These are the activations of a small neural network, seen along a few directions. Each row is one input.
In each table, some parts of the input vary, and every possible input appears once, in random order.
Descriptions start from the smaller parts, as in this example, which fits no table here: values(2) and (point or ring(9) or (line(4) and ring(8))).
Shared parts are said once, and a part with two or three values counts as separate values.
(in the rows, 128 means zero)

Other details of the inputs vary at random and push rows far along two fixed directions, the same in every table; ignore that.

Table:
x1: [137 112 158 103 140 129 140 108 101 101 126 128 159  99]
x2: [106 141 154 168 112 112 128 151 142 163 113 136 125 186]
x3: [ 96 103 129 123 101 108 122 152 162 171 129 141 131 149]
x4: [171 110 160 109 148 134 129 119  96 107 115 116 136 127]
x5: [147 139 117 133 170 104 136 119 127  90 134 106 186 108]
x6: [ 85 161 112 189  36 213 123 138 124 218 171 143  15 155]
x7: [125 108 167 100 167  72 113 150 180 139 100 109 177 153]
x8: [142 107 105 100 149 112 149 114 131  70 114 119 163  78]
x9: [ 94 130 139 167 123 103 129 153 182 167 120 113 146 160]
x10: [111 137 162 136 114 117 112 151 147 168 113 136 111 181]
x11: [165 148 135 106 161 126 112 110  91  85 129 132 142 121]
x12: [113 110 152 118  94 111 119 146 122 172 116 162 116 177]
x13: [ 96 118 146 106  82  99 123 131 118 155 116 194 107 164]
x14: [161 117 123 107 168 151 121 122 118 106 153  96 149  94]
x15: [110 118 176 128 143  67 136 133 138 124  97 143 203 153]
x16: [ 91 155  88 178  54 195 114 146 157 205 166 142   5 147]
x17: [122 104 147 119 108 104 122 148 172 156  98 148  89 158]
x18: [108 129 121 145 122  99 118 158 174 160  99 129  99 164]
x19: [ 69 183  87 218  45 203 134 144 136 225 161 122  22 164]
x20: [152 159  50 130 137 201 136  97  78  91 206 106 116  61]
x21: [178 137 126 105 186 116 106 133 137  94 124  99 133 131]
x22: [133 112 157  96 145 127 128 114  95 105 135 138 166 104]
x23: [173 146  50 154 146 211 152 105 103  84 174  64 114  55]
x24: [155 149 130 140 153 120 125 111  88  87 128 134 154 130]
x25: [127  81 172  95 145  76 132 142 169 132  93 124 165 136]
x26: [140  78 144  98 143  70 128 148 170 109  65 144 141 150]
x27: [138 138 127 131 158 129 140 108  98 102 129 106 181 101]
x28: [105  85 165  95 122  77 145 126 139 111  79 151 176 125]
x29: [192 186  57 171 177 195 125 117  91  76 182  69 106  95]
x30: [169 157  67 142 128 211 143  87  56  65 161 112  87  67]
x31: [ 86 151  92 196  38 204 142 137 135 191 143 137  26 147]
x32: [149 120 120  93 158 132 128 113 111  88 149 122 153  81]
x33: [130  92 186  84 127  78 123 118 120 109  83 174 143 144]
x34: [191 153  54 131 157 201 122 113  76  88 188  98  92  88]
x35: [ 86 136 135 129 108  99 119 139 180 163 124 139 124 142]
x36: [155 131 107 134 182 128 132 125 133 109 131  70 172 101]
x37: [ 77 128 122 145 106  92 134 139 176 164 112 135 135 136]
x38: [150 148 134 120 160 144 126 105 100 101 147 109 167 105]
x39: [ 91 136 145 138  97  94 127 136 137 157  95 164 114 163]
x40: [161 119 147  94 148 131 117 107  78  86 130 154 137 112]
x41: [107  94 172  80 128  76 129 134 117 127 108 165 183 141]
x42: [ 82 110 142 122  88 107 138 130 169 154 119 151 109 122]
Each input here is: ring(6) and (values(3) or line(4)).
Question: The inputs of x19 and x27 match in every part but the ring(6) part. If x2 is changed in the same way as x19 into x27, which row does it become?
Answer: x15
Question: The inputs of x33 and x4 match in every part but the ring(6) part. If x13 is changed in the same way as x33 into x4, which row does it become?
Answer: x12
Question: Start at x21 and move only the ring(6) part, one step at a time. The first step leads to x10. Which rows follow, in order?
Answer: x11, x38, x35, x7

Table:
x43: [141 133 109 139 111 164 135 120 125 129 130 120  67 112]
x44: [106  79 176  75  94  94 112 146 138 146  99 180 120 155]
x45: [138 128  90 162 140 170 131 138 158 135 146  69 108 109]
x46: [183 187  90 152 188 152 134 103  89  65 154  79 165 100]
x47: [ 93  94 164 134 125  67 122 178 217 185  70 119 127 188]
x48: [ 87 101 155 130 122  78 141 145 182 165  96 117 175 140]
x49: [184 135 178  85 211  85 106 113  91  79 121 111 211 135]
x50: [157 144 109 125 139 164 148  89  72  67 150 124 135  82]
x51: [ 88 143 116 162  67 177 154 116 128 159 147 136  79 108]
x52: [ 92 152 121 166  78 172 144 117 125 157 136 138  72 119]
x53: [115 101 152 124 136  79 118 160 183 148  95 141 143 169]
x54: [160  87 128  63 184  78 119 128 119  69 101 137 200 108]
x55: [184 137  73 136 185 150 126 113 113  68 163  71 149  75]
x56: [197 143 113 142 143 170 137 110  16 105 143 118 137 143]
x57: [121 155  86 170 126 152 142 113 128 123 166  97 137  96]
x58: [177 127 152 106 212  67 131 120 120  66  97  97 225 125]
x59: [ 84  99 153 132 110  58 123 169 219 170  81 146 127 185]
x60: [100 149  87 141 104 165 138 118 103 129 162 136 129  96]
x61: [165 154 121 124 151 172 130  96  49  69 140 134 131  93]
x62: [170 140 160 104 206  72 121 124 109  70  94 116 219 137]
x63: [ 84  74 176 104  78  68 133 151 195 171  70 173 101 166]
x64: [114 142 103 172 123 173 146 128 147 143 152  76 131 108]
x65: [105 137  90 145  71 159 141 122 132 146 147 150  58 114]
x66: [186 108 151  94 221  72 111 140 129  74  94 106 190 137]
x67: [ 79  99 194  99  75 100 121 132 124 165 104 189 121 166]
x68: [119 143 128 132  76 183 114 120 106 163 146 164  36 147]
x69: [104 159 127 161 100 181 128 128 126 171 183 116 100 128]
x70: [166  99 178  79 197  80 124 114 109  88 129 115 222 111]
x71: [ 79 157  75 161  78 154 142 119 131 153 165 136 105 102]
x72: [104 133  94 125  79 175 116 131 129 173 170 145  74 119]
x73: [152 136 108  98 151 166 128  94  67  98 181 118 158  77]
x74: [123 112  97 104 132 101 130 128 153 119 121 136 139 111]
x75: [ 79 122 169 130  84  76 130 130 143 149  80 185 117 165]
x76: [154 129 109 121 141 162 149  89  84  85 152 107 145  58]
x77: [184 131 106 113 179 166 118 114 103  95 179  88 141  90]
x78: [ 89 147 117 161  61 177 140 114 101 148 145 160  76 126]
x79: [127 127  99 129  93 166 133 124 104 121 143 148  81 109]
x80: [103  85 182  87  80 102 110 142 143 162  96 189  94 171]
x81: [147  91 167 117 103  81 119 164 105 169  75 169 115 220]
x82: [183  95 166  69 176  80 114 120  94  58  79 151 162 128]
x83: [110 130 171 115 120  80  99 157 174 182 105 152 105 196]
x84: [100 165  90 190  97 164 140 126 146 152 161 104 109 122]
x85: [179 125 104 111 144 171 128 105  74  69 143 130 111  94]
x86: [ 97 159 103 190 109 174 138 140 151 168 148  86 103 131]
x87: [149 172  91 159 145 150 116 136 123 127 142 106  95 139]
x88: [104  76 158  93 106  82 134 140 173 148  87 158 124 134]
x89: [117 128 143 131 139  63 113 161 186 140  80 134 133 183]
x90: [187  90 170  70 207  88 111 131 131  86 118 109 190 132]
x91: [ 83 112 198 104  83  97 110 133 118 166  96 193 112 172]
x92: [111 132  83 166 111 168 132 145 171 167 153  86  90 111]
x93: [179  84 152  65 174  76 128 113 114  52  87 142 169 112]
x94: [101 108 157 117  91  73 124 136 162 148  78 181  87 171]
x95: [166 154  92 148 169 143 126 132 136 103 143  84 121 123]
x96: [164 120  74 103 168 159 136 114 119  91 155  81 143  61]
x97: [100 176  99 189 108 166 136 134 148 169 144  94  99 139]
x98: [ 87 121 205 121 122  74 106 153 163 185 102 155 155 184]
x99: [128 111 177 104 148  87 104 158 166 162 107 140 131 182]
x100: [171 156 102 145 178 171 132 108  89  77 165  85 175  88]
x101: [147 160  91 161 144 156 121 139 149 137 132  77 100 128]
x102: [119 150  80 165 110 165 123 142 145 151 162 116  93 117]
x103: [ 85  91 189  90  90  91 126 133 118 153 106 182 142 154]
x104: [123 155  95 165 129 163 140 120 115 128 168 108 139 102]
x105: [ 87 150  99 159  69 164 152 111 111 143 157 150  85 106]
x106: [106 174 103 189 111 167 129 133 125 156 156 114 103 137]
x107: [144  92 140  69 181  75 144 113 129  89 103 111 224  87]
x108: [ 83 143 110 154  65 170 142 117  99 148 151 160  86 115]
Question: What do these inputs look like to the network?
Answer: values(2) and (point or (line(4) and line(8)))
Question: The inputs of x54 and x60 match in every part but the values(2) part. If x85 is changed in the same way as x54 into x60, which row does it become?
Answer: x78
Question: The inputs of x62 and x87 match in every part but the values(2) part. If x70 is changed in the same way as x62 into x87, which row does it become?
Answer: x77
Question: Change only the values(2) part in x47. List by row number the other rows that result.
Answer: x86
Question: Change only the line(8) part in x68. List by row number the other rows that result.
Answer: x44, x72, x77, x80, x83, x90, x99

Table:
x109: [138 116 140 112 153  81 129 129 140  94  89 138 157 135]
x110: [165 160 107 154 170 141 124 126 120 100 132  90 135 128]
x111: [156 134 138 112 116 174 121 105  58 109 146 154  92 116]
x112: [136 149 103 156 151 142 144 117 114 101 139  93 164 102]
x113: [119  85 172  91 140  42 126 145 161 113  68 165 171 161]
x114: [ 66 160 103 187  57 143 121 155 178 202 128 153  39 176]
x115: [163 137 112 141 158 153 129 128 117 111 135  89 133 120]
x116: [104  83 185  92 142  52 120 158 177 158  83 138 183 167]
x117: [165 154 104 152 160 153 125 126 111 106 147  95 131 127]
x118: [113 101 157 114 145  79 137 135 152 124  94 125 190 131]
x119: [125  70 182  68 140  54 110 154 168 137  80 161 152 164]
x120: [123 101 180 107 151  53 113 156 177 140  71 136 162 178]
x121: [129 121 103 117 123 158 139 115 116 118 149 116 125  86]
x122: [140 135 113 130 148 149 134 117 118 108 156 103 154  96]
x123: [156 126 107 111 144 150 131 112 116  92 138 115 118  92]
x124: [155 114 106 113 137 156 138 113 109  96 134 113 122  89]
x125: [ 60 149 119 189  44 155 121 162 184 228 141 146  38 182]
x126: [104  90 181 102 144  48 120 159 176 156  80 137 187 172]
x127: [ 59 148 105 191  44 145 128 160 176 213 123 154  40 178]
x128: [160 139 106 124 151 148 118 123 119 107 139 112 111 116]
x129: [117 111 153 107 145  90 131 131 155 124 109 123 171 123]
x130: [144 124 140 100 119 162 132  93  56  94 147 158 126  91]
x131: [159 121 110 114 144 155 125 125 115 113 139 108 113 107]
x132: [ 67 151 119 191  52 150 125 157 178 219 138 143  44 179]
x133: [115  71 208  66 106  68 127 126 109 116  67 203 145 155]
x134: [154 139  91 143 141 152 143 114 103  88 131 109 125 101]
x135: [116 117 152 122 150  74 132 135 148 117 105 129 189 139]
x136: [149 150 109 142 150 154 125 123 115 127 164  98 134 116]
x137: [143 146 114 131 151 154 121 126 128 131 159  95 130 113]
x138: [163 135 153 120 133 165 121 107  62 104 139 134 115 125]
x139: [160 131 110 113 149 151 118 123 121 110 141 113 108 110]
x140: [139 129 113 129 146 153 142 115 118 109 146  94 154  88]
x141: [143 101 139 108 142  96 140 124 129 101  94 132 151 124]
x142: [165 155 109 149 161 150 126 121 118 109 138  91 124 122]
x143: [157 132 101 128 137 155 136 111 105  96 145 119 115  99]
x144: [135 122 104 110 126 159 132 115 115 116 163 124 121  88]
x145: [ 56 134 114 176  37 148 125 161 182 223 127 158  33 173]
x146: [160 129 107 118 145 154 118 126 113 112 149 118 112 117]
x147: [126 152 123 134  99 172 135  96  59 115 158 152 119 110]
x148: [133 146 104 156 137 152 147 114 116 116 145  95 146  98]
x149: [109 115 171 118 156  42 115 156 174 141  80 135 187 176]
x150: [ 32 153  97 194  27 152 141 147 172 214 140 158  54 154]
x151: [155 143  98 135 141 152 136 109 111  94 138 114 112  99]
x152: [114  65 182  69 126  52 123 145 167 128  75 169 155 150]
x153: [130  95 173  95 150  49 114 147 166 127  69 150 155 168]
x154: [116  68 182  74 133  43 122 146 166 121  68 171 165 156]
x155: [114  83 176  84 136  45 123 143 171 120  65 163 160 155]
x156: [ 95  72 176  82 128  43 131 145 168 134  70 161 182 148]
x157: [146 159 101 151 154 153 123 126 114 121 164  96 140 120]
x158: [128 114 141 104 146  88 131 122 137 107 109 136 160 118]
x159: [134 130 100 120 128 157 131 114 112 114 162 124 125  92]
x160: [155 141 150 116 140 164 120 104  62 110 156 132 132 114]
x161: [145 146 109 135 149 158 120 128 120 131 168 100 134 117]
x162: [161 143 109 152 153 153 134 124 115 114 134  89 127 121]
x163: [122 102 155 100 143  96 130 131 147 125 120 128 173 121]
x164: [154 120 104 121 140 151 139 115 108  93 131 114 127  96]
x165: [149 112 140 107 158  87 117 140 137 110 103 136 149 150]
x166: [ 67 142 135 148  19 156 119 138 113 204 132 207  25 182]
x167: [124 109 141 102 145  81 129 129 136 107 110 145 171 128]
x168: [142 128 107 108 143 149 131 111 115 101 150 115 133  84]
x169: [142 129 103 127 140 145 142 109 106 100 140 112 142  91]
x170: [ 96 110 175 118 147  38 130 147 176 128  73 140 197 160]
x171: [ 41 157 111 196  36 155 139 145 176 220 154 147  59 153]
x172: [144 157  99 159 154 152 130 126 114 121 150  88 145 118]
x173: [167 134 107 124 150 151 122 120 108 106 146 114 114 116]
x174: [117  85 183 102 138  61 121 158 176 150  71 135 159 172]
x175: [130 140 117 114  91 169 132  96  53 111 155 171 104 104]
x176: [139 136  99 128 131 154 135 111 107 111 160 120 126  94]
x177: [158 144 114 136 152 157 121 126 127 119 144  94 115 119]
x178: [ 36 167  94 194  34 152 133 145 174 209 146 158  46 153]
x179: [139 146 109 137 154 145 135 115 122 103 147  97 154  96]
x180: [ 60 152 141 173  18 161 122 142 123 216 133 189  26 190]
x181: [147 159 107 149 155 149 125 122 121 123 154  92 134 115]
x182: [141 136 146 119 126 166 135  93  60  97 150 137 140  96]
x183: [ 98  85 176  82 135  41 123 143 174 131  76 163 176 149]
x184: [155 134 118 116 159 154 120 126 117 122 167  97 143 108]
x185: [143 154 108 142 153 152 121 126 125 127 157  94 134 116]
x186: [133 159 103 157 140 152 139 114 123 115 151  97 136 100]
x187: [148 134 120 110  97 169 132  96  49  97 141 170  95 110]
x188: [ 49 154 116 196  49 148 131 157 179 232 142 136  62 171]
x189: [166 131 106 130 152 147 130 120 108 103 132 105 122 113]
x190: [156 148 134 114 134 155 120 104  54 107 154 143 133 124]
x191: [160 153 102 162 158 153 132 127 113 108 134  86 133 125]
x192: [158 135 116 130 146 162 122 129 121 124 154  98 114 119]
Question: What do these inputs look like to the network?
Answer: ring(6) and (values(2) or (values(3) and line(4)))
Question: The inputs of x174 and x131 match in every part but the ring(6) part. If x117 is changed in the same way as x174 into x131, which row does it become?
Answer: x165
Question: The inputs of x150 and x191 match in every part but the ring(6) part. If x130 is changed in the same way as x150 into x191, which row does it become?
Answer: x138
Question: Change only the values(2) part in x147. List by row number the other rows that result.
Answer: x182
Question: Change only the values(3) part in x186. List by row number the other rows that result.
Answer: x148, x171
Question: Start at x192 and move only the line(4) part, one step at a time. The first step leads to x125. Which rows follow, in order?
Answer: x132, x117

Table:
x193: [ 69 178  66 210  56 224 160 112 133 177 191  99  70  84]
x194: [141 116 160 117 130 124 142 107  80  97 104 145 154 120]
x195: [160 167 121 142 138 172 109 116  69 122 163 124 111 139]
x196: [ 83 119 178 159 100  85 122 163 179 196  85 138 126 201]
x197: [ 80 137 127 126  89 128 137 116 118 141 152 160 139 112]
x198: [ 94  99 136  88  97 103 127 128 143 138 127 173 124 118]
x199: [140 164  97 153 159 166 128 121 121 125 181  79 151 100]
x200: [139 167  98 152  92 202 104 130  98 167 177 138  30 146]
x201: [ 94 126 155 139 123  36 131 149 176 133  64 161 157 181]
x202: [219 118 123 107 207 151 118 122  99  71 129  69 147 109]
x203: [142  78 140  84 163  88 143 124 152  93  99 113 187  93]
x204: [147 113 128  99 170 109 114 142 161 124 139 100 155 120]
x205: [ 87  79 173 110  66  97 129 145 151 168  75 189  84 169]
x206: [197 131  89 107 202 106 127 116 111  39 107 104 158 100]
Question: What do these inputs look like to the network?
Answer: values(2) and (point or ring(6))
Question: The inputs of x196 and x202 match in every part but the values(2) part. If x194 is changed in the same way as x196 into x202, which row does it become?
Answer: x205
